arr = 4930  4618  1415  5086  7978  6141  5843  5625  2695  6543  6405  4934  5558  3320  7091
Which number is the entry just right of 4930? 4618
The third entry from the right: 5558
The entry just right of the smallest entry is 5086
Which number is the first entry? 4930
Which number is the 5th entry? 7978
The second entry from the right: 3320
Which number is the entry just left of 5625? 5843

Read these off the array that follows.
1) Find the smallest entry in the last column.
2) Find the second largest entry.
3) Find the last entry of the largest entry's row.
4) Find the entry directly below 4084.
5) Find the entry just right of 4084.
6) Find the third entry on the main diagonal.
7) Find the entry just left of the largest entry.
8) Find the entry just right of 6626.
5586,6990,5451,7038
9376,6094,9818,6014
4995,5851,7793,4975
9262,5917,8363,7113
8721,6187,5807,5297
3784,6054,7958,7165
4611,6835,5803,6275
4084,5422,7687,5517
6936,4656,1868,5806
4112,6626,8119,9665
3142,6849,8852,6910
1) 4975
2) 9665
3) 6014
4) 6936
5) 5422
6) 7793
7) 6094
8) 8119

Read these off the matrix that follows.
1) Give the fifth entry in reading order.
2) Give the first entry in reading order.
3) Give the entry just right of the largest entry.
[[-0.20 -0.06  0.12 -0.06 -0.18 -0.16  0.10  0.02  0.22 -0.05 -0.06 -0.19
  -0.13 -0.07]
 [ 0.09 -0.06 -0.15 -0.04  0.07  0.04 -0.11 -0.11 -0.21  0.00  0.03  0.07
   0.07 -0.02]
 [-0.19 -0.04  0.13 -0.05 -0.15 -0.13  0.09  0.04  0.20 -0.04 -0.09 -0.17
  -0.13 -0.06]
 [-0.16 -0.05  0.09 -0.04 -0.13 -0.11  0.07  0.03  0.18 -0.06 -0.11 -0.15
  -0.13 -0.04]
 [-0.18 -0.03  0.09 -0.03 -0.15 -0.12  0.08  0.05  0.18 -0.05 -0.08 -0.18
  -0.12 -0.03]
 [-0.13 -0.07  0.08 -0.05 -0.12 -0.10  0.06 -0.01  0.13 -0.05 -0.09 -0.12
  -0.11 -0.03]]
1) -0.18
2) -0.20
3) -0.05

data =
[[-0.95 -0.82 -0.84  1.75  1.88 -0.95 -2.72 -0.17 -0.13 -0.29  0.82 -2.32]
 [-5.47  1.05 -1.77 -8.70  1.08 -1.98  3.38 -3.28  1.96  3.43  4.70  2.69]
 [ 1.68 -3.20 -3.08 -0.41 -1.79 -1.11  4.65 -3.31  3.95  1.27 -4.78 -1.64]
 [ 3.89 -0.07  1.53  1.35  0.03  4.77 -3.74 -7.99 -0.58 -2.78 -0.55  3.77]
 [ 2.81 -0.17 -0.36  2.91 -1.25 -0.41  3.97 -1.48 -2.27 -0.14 -2.51  0.39]
 [-5.41  0.61  1.31  0.55 -1.05  2.59 -3.93  3.74  6.22 -1.23  0.71  1.67]
 [-2.69 -1.05 -3.18  2.85 -0.21 -3.18  2.85  2.18 -3.98 -6.63  2.72  3.95]
 [-1.81 -1.60  2.06  0.76 -2.72  0.66  2.16 -0.74 -6.68  0.97  0.99 -1.04]
 [-5.77 -0.49 -1.24  7.19 -0.72  0.39 -1.39 -3.28 -1.66  4.94 -0.64  0.82]
 [-4.64  4.30  2.42  2.61  2.10 -0.64  1.80 -6.05  5.21 -5.39  0.56 -2.87]
 [ 2.36  1.41 -1.85  0.27  0.46 -4.61 -5.27 -1.70  6.57  1.10  1.87  0.47]]
Indices start at 0.
Find the entry just right of 7.19.
A: -0.72
Find the entry in the bottom-right corner.
A: 0.47
Find the entry at row 0, column 2.
A: -0.84
Find the bottom-left entry.
A: 2.36
Find the entry at row 0, column 1.
A: -0.82
The top-right entry -> -2.32
The entry in row 0 and column 0 -> -0.95
Find the maximum.
A: 7.19
The entry directly below 3.38: 4.65
The entry at row 2, column 2 is -3.08
The entry just left of the smallest entry -> -1.77
The entry at row 1, column 1 -> 1.05
Find the entry just right of 0.56.
A: -2.87
The entry directly below 6.22 is -3.98
Find the entry at row 1, column 0.
A: -5.47
Find the entry directly above -4.64.
A: -5.77
The entry directly above 1.10 -> -5.39
The entry in row 2 and column 1 is -3.20
The entry just left of 3.97 -> -0.41
Find the entry at row 2, column 0.
A: 1.68
Find the entry just left of -1.23.
A: 6.22
Find the entry just right of 1.08.
A: -1.98
Find the entry just right of -1.98.
A: 3.38
The entry directly above the smallest entry is 1.75
Find the entry directly above 1.41.
A: 4.30
